These are the activations of a small neural network, seen along a few directions. Each row is one input.
In each table, some parts of the input vary, and every possible input appears once, in random order.
A made-up example of a description, with smaller parts first: values(3) and (point or ring(9) or (line(4) and ring(8))).
Shared parts are said once, and a part with two or three values counts as separate values.

Other details of the inputs shift rows strongly along three fixed directions, in all tables alike. That doesn't count.

A family of inputs:
x1: [ 31  -1  10   7 -17  14  13  31  -4   0 -34  47]
x2: [ 17   9  24  21 -31   5 -15   9 -13 -48 -20  40]
x3: [-38 -21   3  -7  31  31  40 -29  -5   7 -16  -3]
x4: [  8  15 -28   8   5   1 -14  37  -7  61  10 -75]
x5: [ 29  23  28  26 -12  13  -4  32  -3 -13 -18  36]
x6: [ 30   1  32  12 -15  13   9  17  -4 -26 -20  60]
x7: [ 14  -7  -2 -25  -5 -63  -2 -25  41   7  32  10]
x8: [ 10 -29   3 -37 -10 -64 -21 -53  25 -25  39  33]
x9: [-55  -8  16  -7  26  30  16 -44 -17 -28  -1  -7]
x10: [ -3   7 -25 -17  -3 -48 -22  -8  24   2  34 -10]
x11: [ 25 -12  -9 -33 -10 -63  -1 -14  37  17  32  17]
x12: [-54 -11   1   5  29  34  18 -41  -6 -22  -9 -21]
x13: [ 26  -4  10   8 -13  15   9  21  -8   1 -31  48]
x14: [ -6  24 -23   8  14   3 -13  26   1  23  14 -41]
x15: [  5  28 -31   9  15   6 -19  44  -3  47  17 -54]
x16: [-54  -4  12 -11  25  32  22 -35 -13 -24   0 -15]
x17: [-55 -11  -2  -5  24  26  53 -34   1 -10 -20 -15]
x18: [  8  24 -18  15   3  -3 -21  27 -13  33  12 -52]
x19: [ 31   4  18  23 -29  15 -13  19 -16 -24 -20  24]
x20: [ 32   6  16  10 -12  19  13  43  -6   2 -25  42]
x21: [ 22  20  17  21 -29   9 -12  31 -12 -31 -19  22]
x22: [  6  44 -36  14  18  -7  -2  58  -7  67  11 -52]
x23: [ 16 -26  -4 -42 -13 -60 -20 -39  26  -6  40  18]
x24: [  0  17 -27  10  15  10 -14  39  -1  46  11 -53]
x25: [  6 -21 -17 -22  -8 -52 -24 -35  28  -5  31  14]
x26: [ 28  -1  17  26 -24  19 -13  25 -17 -10 -23  10]
x27: [ 26  -2  15  17 -23   8  12  16  -7 -22 -38  62]
x28: [ 17 -26 -14 -31 -24 -63 -16 -40  30  -3  29  -1]
x29: [ 24  -1  24   7 -14  25  -8  25 -14 -14 -13  24]
x30: [ 15  33 -26  14   3  -3 -19  46 -12  47  12 -67]
x31: [-45 -26  13  -8  27  39  20 -42 -14  -5  -5 -21]
x32: [ 12 -18 -28 -29 -15 -64  10 -24  33  17  13  17]
x33: [-60   0  -2   7  28  31  16 -33  -8 -20  -7 -22]
x34: [ 23  15  20   9 -10  18 -12  29 -15 -20  -7  23]
x35: [-43 -22  14  -9  27  37  18 -44 -15 -12  -2 -12]
x36: [-47 -19  -1   5  26  38  16 -32  -5  -7  -9 -24]
Each input here is: values(2) and (ring(6) or (values(3) and line(4))).
Question: The inputs of x17 and x22 match in every part but the values(2) part. If x29 is changed in the same way as x17 into x22, which row does it become?
Answer: x31
Question: Change only the values(3) part in x25. List by row number the other rows that result.
Answer: x19, x35
Question: Change only the values(2) part in x3. List by row number the other rows that result.
Answer: x20

A family of inputs:
x37: [-16  -1 -13 -14  12 -13  15  -8   0  22   9  -7]
x38: [ -9   7  -2  -7   9 -10   4  -9   2   7  11 -19]
x39: [-17  11 -17   2   9  -8  -2  -2  10   6  10 -20]
x40: [-10 -14  -6   1  -4 -11  -1 -24   9  -9   5  -8]
x41: [-14  -8   0  -8  12   0  -6 -18   4  -5  11  -2]
x42: [ -7  -8  -7 -10   5   2 -14  -9  -5  11  14 -22]
x43: [-11  14  -3  -8  10 -10   7  -4   6   6  16 -17]
x44: [  7   5  28  13 -14  33   5   9 -24 -24 -24   9]
x45: [  1  -4  20  19 -18  33  -2   7 -18 -32 -30  15]
x46: [ -6  -1   0  -5   7 -12   5 -13   1   9  12 -24]
x47: [ -2  15   2  18   3  38  13  24 -30  -4 -29  11]
x48: [  2  -4  23  18   0  38  -2   7 -16 -25 -16  20]
x49: [-16  -1 -14   0   7 -11  -3 -10   7   3   6 -22]
x50: [ 83  38 -22  17 -30 -33 -41  87   6  55   7   3]
x51: [ 47 -45  20 -28 -42 -60   1 -29  47 -45   5  85]
x52: [ -6  -8 -22  -9   6 -10   3  -9   1  22   2 -11]
x53: [-11  14  16  14  10  40   1  18 -12 -19 -12  14]
x54: [-15 -10  -4 -12  17  -7  17 -17  12  23   3  -4]
Question: What is each input in this table made of?
Answer: ring(6) or (values(3) and line(4))

A family of inputs:
x55: [  6   7   9  17 -14   5  14   8  -3 -17 -24  22]
x56: [-66  10 -10  24  45  72  32  -5 -25   7 -27 -43]
x57: [ 45  16   9  25 -21  19 -12  58  -3   1 -19  19]
x58: [ 32 -38 -15 -37 -18 -78 -14 -34  47  18  33  20]
x59: [-20 -17  23 -16 -10 -13  23 -50   8 -52  -7  34]
x60: [-37 -29  22 -11  10  26  43 -50 -10 -32 -21  10]
x61: [ 18   9 -13 -17  -3 -50 -28   1  15  12  36  17]
x62: [-44 -58  -6 -26  11  -5  23 -79  15 -24  -7  20]
x63: [  5  -3  22  -4 -12 -14  15 -18   4 -34 -10  42]
x64: [  7   1  11  12 -23  -1  12  -2   2 -37 -25  30]
x65: [-37  -9   7  -3   8  10  22 -32  16 -29  -6  -1]
x66: [ 17 -12  30  -4  -9   6   4  -3   1 -29  -5  39]
x67: [ 26  29 -24   5  14   7 -30  62 -19  69  16 -33]
x68: [  0  50 -21  16  21  21 -25  62 -22  41  14 -42]
x69: [  5   5  22  17 -12  28 -32   1 -27 -26   2 -22]
x70: [ 28   5  -3  14 -24  -1   2  26  -2   1 -21  12]
x71: [-69   3   1  14  52  88  32  -9 -39   7 -26 -44]
x72: [-67  -5 -26 -37  50 -22  18 -56  22  35  50 -79]
x73: [ -4  -3   9  -6  20  22   9   7 -10  28   4 -18]
x74: [ 25  -6  -6   7 -31 -27 -46  -5   1 -16  17 -19]
x75: [-10  14 -22   7   4  -4 -13  13   1   8   8 -15]
x76: [ 37 -20 -18 -20 -26 -59  -8  -9  23  25  10  10]
x77: [ 27   3   1 -22 -10 -57 -18  -5  28   2  37  22]
x78: [ 44  24  51  51 -35  54   2  60 -18 -63 -56  85]
x79: [ 23  30 -38  18   7   4 -27  62 -11  57   6 -39]
x80: [ 11  -6 -16 -24   6 -31   1  -3   6  48  22 -28]
Question: What is each input in this table made of?
Answer: values(2) and (point or (values(3) and line(4)))
Question: The inputs of x67 and x62 match in every part but the values(2) part. If x61 is changed in the same way as x67 into x62, which row does it become?
Answer: x56
Question: Change only the values(2) part in x76. List by row number the other rows that result.
Answer: x80
Question: Change only the values(3) part in x68. List by row number the other rows that result.
Answer: x59, x72

A family of inputs:
x81: [  6  40 -36  -5  16 -39 -16  33   6  60  38 -66]
x82: [-56 -20  22  -1  28  40  36 -46   8 -38 -15  13]
x83: [ 18  27 -37  -9  -6 -50  -7  28  13  51  24 -40]
x84: [-22  12 -11  16  20  36  35  24  -5  22 -28 -13]
x85: [ 82  19   2  -2 -47 -62 -62  48  15   1  34  21]
x86: [ 42  31  23  31 -14  26  -2  65  -6 -16 -28  54]
x87: [-16 -15   8   6   1  23  25 -17 -13  -6 -20 -17]
x88: [-23  -9   5  13  20  53  24   0 -13  17 -28 -27]
x89: [-49 -25  36  -9   7  16  27 -66   5 -67  -8  25]
x90: [ -2 -44  -1 -38 -17 -62  -2 -79  31 -17  29   2]
x91: [ 42  25  15  22 -14  28 -36  61 -27  -3  -5  19]
x92: [-20  -6 -14 -34  18 -46 -15 -39  19   8  48  -9]
x93: [ -5 -41  -7 -34  -2 -47  -9 -54  39 -13  33  11]
x94: [-35   8 -18  32   0  32 -13  -5 -18 -22 -18 -38]
x95: [ 45 -15  37   6 -39   8 -17   8 -15 -46 -26  76]
x96: [ 48 -12  30  11 -38   9  -9  19 -15 -35 -30  74]
x97: [ 13 -27 -27 -23  -4 -48   0 -19  28  38  18 -12]
x98: [-31  39 -27  17  39  47  18  46 -33  62 -13 -62]
x99: [-38  12   1   4  33  35  22  -5 -20   4  -6 -11]
Question: What is each input in this table made of?
Answer: point or (values(3) and ring(6))
